These are the activations of a small neural network, seen along a few directions. Each row is one input.
In each table, some parts of the input vary, and every possible input appears once, in random order.
A made-up example of a description, with smaller parts first: values(3) and (point or line(11) or (line(6) and ring(8))).
Shared parts are said once, and a part with two or three values counts as separate values.

Other details of the inputs shift rows strongly along two fixed directions, in all tables alike. That doesn't count.

Table:
R1: [ 35 -10 -19  15   1 -41 -12   8   2  -3 -19  28]
R2: [-19  19 -12 -10  -4  32  16 -20   4  13  25 -21]
R3: [  5   1   9  -4  -1 -10 -11  29   3  -7 -28  12]
R4: [-19   8  16 -12 -18   4  -3  22   6 -14 -17 -21]
R5: [  0 -14  31  -5  -8 -17 -20  35   7 -17 -33  -3]
R6: [-16  -6  36 -13  -1  24 -11  19  16   1  -8 -12]
R7: [ -1  -8  12   1  -3 -14  -6  14  -3 -16 -19  -1]
R8: [-16   2   6  -3   4  14  -7  -9  -5   1   9 -15]
R9: [-22   5  21 -12  -8   7  -3  21  -3 -17 -19 -20]
R10: [ -2  -3  19  -6 -14 -19 -28  38   8 -16 -35  -6]
R11: [  7 -14  17  -1  -6 -11 -30  14  17   2 -11  -3]
R12: [ 29 -11 -19  15   7 -22 -18  -9   8  13   2  22]
R13: [ 11 -10   5   5   0 -15 -25   3  12   3  -2   1]
R14: [-24   6  25 -14 -11  13  11  15   2 -17  -9 -25]
R15: [ 20  -4 -20  13   0 -31  -5  -6 -11  -7  -7  12]
R16: [ 17  -9 -10  14  20  -8  -2 -21  -7  10  14  19]
R17: [ 30 -20  -3  21  20 -25 -31  -1  -5   6  -9  31]
R18: [-16  17  -5 -14  -5  26  44 -13  -3   1  14 -11]
R19: [-17  13  -4  -6   4  15  25  -7 -16  -7   4  -7]
R20: [-11  10   0  -5   3  26   8  -9   4  12  13  -4]
R21: [  2 -13  27  -1  -9 -13 -50  34  21  -2 -27  -4]
R22: [-2  5  0 -5 -4 13  1 -4 16 11 12 -9]
R23: [  5   1 -23  12  21   5   8 -34 -18  12  23  12]
R24: [ -1  17 -24   1   4  11  37 -23 -15   2  15   4]
R25: [ -8  14 -15  -3  -3  25  15 -23   4  13  25 -13]
R26: [ 22 -15 -10  17  20 -15 -12 -15  -6   8   5  25]
R27: [  5  -6 -16  10  13  -1  10 -39 -12  10  28   1]
R28: [ -2  -4   3   0  -4   1 -12  -5   9   3   5  -9]
R29: [  7  -2   9  -3  -3  -8  -1  22   7  -7 -22  12]
R30: [-25  25  -4 -18 -15  27  27   2   2  -4   4 -25]
R31: [-21  19   2 -15 -17  20  19  11   7  -5  -4 -21]
R32: [  6   4 -20   8  13  -5  32 -25 -20  -2  14  11]
R33: [-6  8  1 -4  3 24  5 -8  5 11 11 -2]
R34: [  5  -9  33  -7  -1   3 -32  35  26   4 -22   6]
R35: [-12  17  -8  -7  -2  16  29  -5  -7  -1   5  -3]
R36: [ 18 -11   8   6   9 -13 -36  20  10   8 -19  22]
R37: [  0  -1   1  -2 -10 -13  -1   9   2 -12 -12  -6]
R38: [  4  -4   2   3   5  -8   7   5  -7  -9 -11  10]
R39: [-30  10  16 -12   1  40  10  -4   2   5  13 -21]
R40: [-12  -7 -11  -6 -18   2  21   9 -21  -2  26   4]
R41: [ -7  -2   2   2   7   9   3 -20  -3   4  18 -10]
R42: [ 2 -1  6 -2  4 12 -4  1 11  9  2  6]
R43: [ 31  -6 -17  12   1 -36  -5   5   2  -1 -12  23]
R44: [ 23  -6 -19  10   6 -12  -4 -18   7  16  13  14]
R45: [-4 -1  9 -5  1  3 16  5 -5 -7 -7  0]
R46: [-26   9  24 -14  -7  20   9  23   0 -13 -16 -15]
R47: [ -9   8  -8  -7 -11   2  25 -12  -4  -6   9 -16]
R48: [-21   3  22  -9  -9   5  -3  22  -1 -17 -19 -18]
R49: [-12  11  -4  -8 -11   4  22  -7  -2  -8   7 -18]
R50: [ 10   3 -20  11  12  -8  21 -19 -22  -4   6  14]
R51: [ 20   4 -27  10   0 -19   9  -8  -7   0  -1  14]
R52: [-14   1  21  -9 -12  14 -22  15  16  -1  -6 -21]
R53: [ 28 -12 -12  13  15 -15  -9 -13   3  16   6  29]
R54: [-16   1   8  -1   3  14  -6  -9  -3   2  10 -14]
R55: [  8   8 -22   0  -4  -5  27 -15  -3   3  10   2]
R56: [ 10  -7 -16  16  14  -7  -5 -29 -14   6  18   7]
R57: [ 18  -9 -15  13   7 -23 -27 -10  -2   7   1  11]
R58: [ -1  -3  19  -5  -9   3 -33  29  24   5 -18  -4]
R59: [ -8   2   5  -1  -3  -1   6   2 -11 -14  -6  -9]
R60: [ 17 -16  -9  17  14 -20 -17 -17  -7   4   6  14]
R61: [-18  -9  -5  -7 -14  20   9  -1 -11  12  41  -3]
R62: [ 20   2 -20   9   9 -16  19 -11  -9   2   3  23]
Each input here is: values(2) and (point or (ring(5) and line(6))).
Q: The inputs of R23 and R19 match in every part but the values(2) part. If R8 is changed in the same way as R23 into R19, which row does it become?
A: R9
Q: The inputs of R59 and R56 match in every part but the values(2) part. If R37 is changed in the same way as R59 into R56, which row does it become?
A: R28
Q: Which other rows does R45 become when the values(2) part takes its other values? List them by row number.
A: R6
Q: Which other rows does R42 become when the line(6) part takes its other values? List them by row number.
A: R20, R33, R34, R36, R53

Table:
R63: [ -8   5  26   1   3  27 -15  16   9  -3  -8  -7]
R64: [ 21 -14 -22   9  -5 -30  -7  12  -6   3  -4  27]
R65: [-15  -7  10  -7 -17  -7  -6  25  -6 -12 -13  -6]
R66: [-15   3   6 -17 -11  14  -5  16  11  15  12  -3]
R67: [-18  -8  20 -11  -3   9 -25  18   6  10   5  -8]
R68: [ 4  1 18 -5 -3 14  7  8 22  3  0 -1]
R69: [ -1   6  -6  14  13   9   7 -20 -19 -10   9  -2]
R70: [  1  -5  -9   5  21 -17   3 -30 -13   2  10   2]
R71: [  2 -11   8   6 -14 -18  -7  23  -9 -17  -7   2]
R72: [ -3  -2  28  -3   4  17 -26  22  12   0 -20  -3]
R73: [ -8 -11  32  -7   2   2  -8   7   7 -13 -14 -15]
R74: [ 20  -3 -34  15 -21 -33 -35 -18  13   6  12 -15]
R75: [-22  -7  14  -8  -8  16   1   0 -10  -9  14 -21]
R76: [ 21 -10 -14  13  -2  -7  -2  -2  -1  10  20  23]
R77: [ 10 -12   8  14  15 -19 -36  14  -7  -9 -31  16]
R78: [  2  12 -17   5   3  -1  22 -15 -19 -10  -2  -1]
R79: [-16  11   8  -6  -7  12  36 -11  -5 -15   6 -22]
R80: [ 15   5  -5   0   3 -23 -18  27   5   0 -29  20]
R81: [  3   0  -4  10  14   1  -2 -15 -16  -7  -2   2]
R82: [  5   3   9  -4 -24 -16 -38   6  42  -3 -19 -37]
R83: [  6  -8  -1  -7 -11 -25 -18  33   5   2 -12  13]
R84: [ -3  -5  -5   6  15  -3  10 -30 -12  -2   8  -1]
R85: [-12  -5 -12   3   4  17   6 -21 -12  14  30  -1]
R86: [-15  19 -13 -17  -1  11  41 -17   2   7  16 -13]
R87: [ -9   4  15  -4  -5  -3 -12  30  -1 -16 -38  -2]
R88: [ 23 -15 -13   7  -3 -12  -9   2   2  13  11  24]
R89: [  8  -7   8   9  17 -25 -39  15  -7  -5 -27  14]
R90: [ 22 -11 -21   6  -8 -24   4   6  -7   1   5  20]
R91: [  3  27 -39   8 -13   3  -5 -40  11   6  16 -33]
R92: [ -3  -3   7  -3  -1 -13   8   3  -2 -11 -19  -3]
R93: [-27  15   7 -19  -4   8  29  -8  -3  -6   1 -25]
R94: [ -3   7  15 -10 -12   9  20  15  16 -10  -7  -9]
R95: [ 15 -16 -11  10  -6 -32  -5   5 -17  -9  -4  13]
R96: [ -7   2  16 -14  -3  19   6   8  23   9  -6  -3]
R97: [-12 -10  19  -7  -7  20 -11   8   4   5  12 -11]
R98: [15  7 -1  8  4 10 -3  8  8  4 -4 15]
R99: [ -8  19   0 -12 -10  21  21  11   5  -6  -8  -9]
R100: [-18   4  16  -3   4  21  21 -19  -4 -12  15 -24]
R101: [ 10  -8  10  10  12   3   0 -14   5   4   9   4]
R102: [ -3  12  11 -10  -3  27   1  13  15   5  -8  -2]
R103: [ 11  18 -26   9   2   6  29 -12  -9  -3  10   9]
R104: [  1   4  16  -6  -1  15 -20  31  20   6 -27   9]
R105: [  7 -10 -17   7  -1 -38  -9   4 -20  -2  -1  14]
R106: [-22 -13  21  -6  -7   6 -19  17  -5  -9  -4 -12]
R107: [  4   8 -20  10  24   3  -3 -26 -12  17  14  12]
R108: [  4  11  -9  11   2  -4  14  -4 -17 -15  -6   2]
R109: [ 14 -10 -22   7   0  -6  -2  -7  -3  17  17  23]
R110: [ -3 -10  32  -8   4  13 -10   7  17   2  -8 -10]
R111: [  0  -8  -5  11   2  11   2 -15  -9   7  31   2]
R112: [-25  -8  21 -12  -6   2 -22  18  -4  -5   0 -16]
R113: [-24   9  13 -15   9  27  13 -18   8  13  17 -21]
R114: [-11   5  13  -1   8  24 -13   6   4   5  -9  -2]
R115: [ 20  -1 -17   2   3 -15  25 -14   1   1   2  11]
R116: [ 21  -4 -19   5   5 -23  14  -8   1   3  -7  20]
R117: [15 -5  6 -3  2  1  5 -1 18  9 -2  9]
R118: [ -1  17 -31   6  11 -12  20 -24 -26  -1   4   6]
R119: [ 16   9 -30   9   6 -10  12  -6  -9   3  -7  22]
R120: [ 16 -22  -7  22   6 -25 -17  -7 -20  -8  12  15]
R121: [ 10 -16  13   5  13  -7 -19  -1   9   7 -11  11]
R122: [ 11  13 -24   3  14   2   3 -14  -2  19   8  19]
R123: [ -6  -1  15  -9  -7  -4  16   4   1 -15 -14 -13]
R124: [-17  15   7 -21   0  25  21  -8  17  15  13 -13]
R125: [-20  17 -17  -9 -19  30  49 -13  -9  -1  39 -18]
Q: Describe the family of inputs behind these rows.
A: values(3) and (point or (line(4) and ring(5)))
Q: The inputs of R94 and R125 match in every part but the values(3) part. If R82 is changed in the same way as R94 into R125, which row does it become?
A: R74
Q: Which other rows does R87 become when the values(3) part takes its other values? List them by row number.
A: R65, R92
Q: Which other rows does R94 become when the ring(5) part takes its other values? List them by row number.
A: R68, R79, R100, R101
Q: Which other rows does R67 become when the values(3) part takes its other values? List them by row number.
A: R107, R113
Q: Which other rows does R117 become when the ring(5) part takes its other values? List them by row number.
A: R73, R110, R115, R123

Table:
R126: [  4  -4   8  -1  10 -13  -9  21  -7  -6 -26  13]
R127: [-37  15  18 -23   1  43  22  -8   3   9  20 -25]
R128: [ 13  -3 -30   8   1 -11  14 -27   0  12  19   9]
R129: [-10  -1 -22   7   8  11  32 -45 -18   7  37  -4]
R130: [-22  -3  12 -11 -12  14   2   4  11  -3   3 -25]
R131: [-30   8  19 -13 -14  30  23   0  -7  -9   9 -27]
R132: [ -1   1  26  -5  -8   4 -13  39  19  -3 -22   1]
R133: [ 31  -8 -17  11   0 -31 -11   1   3   0   0  20]
R134: [ 10   1 -23  16  19   6   2 -27 -15  11  18  17]
R135: [-17  22 -13 -12  -5  26  42 -15  -5  -1  13  -7]
R136: [ 15 -17  10   7 -10 -27 -25  23   2 -10 -23   5]
R137: [ 35 -20  -7  17  17 -32 -16   5  -8  -1  -6  35]
R138: [ 18  -6   6   7  -8 -26 -24  29  13  -3 -21  10]
R139: [-28  18   9 -23 -14  27  12  -3  16   9  15 -28]
R140: [ -2   0  -6   8  -1   2 -19  -5   0   0   3  -7]
R141: [  3  18 -41   3   3  -7  32 -31 -17   5  16   0]
R142: [ 16  -6   9   2  -6  -9  -6  22   7   0 -18  15]
R143: [ 30   8 -14  21  31 -16   7 -47   3  -2 -11   5]
R144: [  2  -7  -2   0  -2  -2 -15  -6   1   3   5  -9]
R145: [-1 -1 -4 -3  0 12 14 -6  9 10  8  4]
R146: [ -4  -9  25  -9 -13  -6 -23  32  14 -15 -16 -14]
R147: [-10   9  12  -5  -4  27 -12  15  16   5  -6  -5]
R148: [  7  -7  29  -8  -8  -2 -22  44  23  -7 -24   6]
R149: [ -3  -8  30 -10  -3  -6 -18  41   7 -16 -37   8]
R150: [-20  -1  21 -11  -4  24  -6   2   1   0   6 -20]
R151: [ -2 -19  34  -7   0   0 -26  37  17  -3 -26   5]
R152: [  6  -1 -22  20  14   0  -3 -32 -18   6  21  10]
R153: [  2   5  -9  -5  -6   8   0 -10   7  10  12  -8]
R154: [ 18   1 -25   8  11   2   9 -26  -5  18  20  16]
R155: [-31  12  16 -21  -1  50  20  -7   1   7  19 -26]
R156: [ -5   3  -9  -1  -1 -13   0   1 -10  -8 -10  -8]
R157: [ -3  12 -13  -6 -11  -2  17  -4  -1  -6  -1  -3]
R158: [-13   6  -3  -1   5   0  12  -6 -18  -7  -2  -6]
R159: [ 13  -7 -25  12  11 -26  -6 -29 -10  11  18   9]
R160: [-26  22   3 -13 -15  39   5  -1  13   4  12 -29]
R161: [-10  -1  22 -10  -6  17   7  19   0  -5  -9  -6]
R162: [ 17  -4 -28  20   6 -25   4 -21 -15   0  14   9]
R163: [-19   1  21 -10  -7  18   6   8   0 -11   7 -18]
R164: [-13   3  22  -6  -1  16   3  20   3  -5  -6  -7]
R165: [ 25 -17 -10  19   9 -42 -15   0 -17 -11 -16  31]
R166: [ 19  -1 -23  10  16 -15   2 -23  -2  20  15  25]
R167: [-18  11 -11  -8  -9   7  24 -14 -10 -11   9 -18]
R168: [ 14  -3   5   1   4 -21 -17  30   6  -3 -35  19]
R169: [ 21 -10   7   4 -14 -25 -20  27  10  -4 -24  11]
R170: [ 11  -9 -16  14  17 -21  -4 -30 -16  11  19  17]
R171: [-2 -3  6  8  2 -5  0  1 -9 -6  3  0]
Q: Describe the family of inputs behind these rows.
A: point or (ring(5) and line(9))
Q: Which other rows does R128 become when the line(9) part takes its other values? List them by row number.
A: R133, R138, R139, R141, R153, R157, R160, R169
Q: Which other rows does R132 become when the ring(5) part takes its other values? List them by row number.
A: R138, R162, R164, R171
Q: Start at R126 and move only the line(9) part, one step at a time. The first step leads to R149. Which rows follow, in order?
A: R161, R164, R137, R151, R127, R155, R134
